Each row below holds a small network's activations on one input, seen along a few directions.
Each table varies a few parts of the input and shows all the possible inputs, shuffled.
A made-up example of a description, with smaller parts first: ring(5) and (point or ring(11) or (values(3) and line(6))).
Shared parts are said once, and a part with two or three values counts as separate values.
In the rows, zero is written as 128.

Other details of the inputs vary at random and push rows far along two fixed directions, the same in every table; ignore that.

Rows:
R1: [124 124 129 118 121 135 132 126 128 126 143]
R2: [129 126 126 128 121 121 130 133 115 123 129]
R3: [130 122 126 131 120 122 134 133 117 124 126]
R4: [128 129 129 126 123 121 127 133 113 123 131]
R5: [164 139 101 129 157 127 116  99 161 153  88]
R6: [ 70 162 221 176 159 154 105 153 177 128 101]
R7: [128 123 133 128 115 128 137 135 120 123 127]
R8: [123 125 122 123 128 128 128 126 126 127 142]
R9: [124 121 120 125 125 129 132 126 126 128 141]
R10: [122 130 127 119 131 127 122 126 123 126 145]
R11: [130 128 133 122 119 126 130 132 117 124 131]
R12: [118 125 130 133 125 124 128 137 117 121 137]
R13: [130 134 135 118 125 125 123 130 116 124 131]
R14: [128 122 128 125 115 132 138 130 126 126 133]
R15: [121 122 131 121 118 136 135 129 129 125 142]
R16: [130 133 131 121 128 120 121 131 111 123 133]
R17: [154 126 102 137 149 135 130 104 170 149  92]
R18: [130 127 131 125 117 127 133 133 119 125 128]
R19: [122 120 125 133 123 124 133 135 117 121 136]
R20: [154 126  95 143 155 129 127 104 167 150  91]
R21: [130 125 117 126 129 120 126 128 117 126 135]
R22: [127 125 129 122 116 131 134 130 124 126 136]
R23: [130 127 125 118 119 130 132 127 123 127 136]
R24: [125 131 127 124 133 120 119 130 114 123 138]
Description of these inputs: line(4) and ring(6).
- The inputs of R7 and R11 match in every part but the line(4) part. If R17 is changed in the same way as R7 into R11, which row does it become? => R1
- Which other rows does R10 become when the ring(6) part takes its other values? List them by row number. => R5, R6, R13, R16, R24
- A walk changes only the line(4) part. It starts at R24 and steps to R21. List the rest of the walk in order. => R12, R19
- Which other rows does R22 become when the ring(6) part takes its other values? List them by row number. => R2, R9, R12, R15, R18
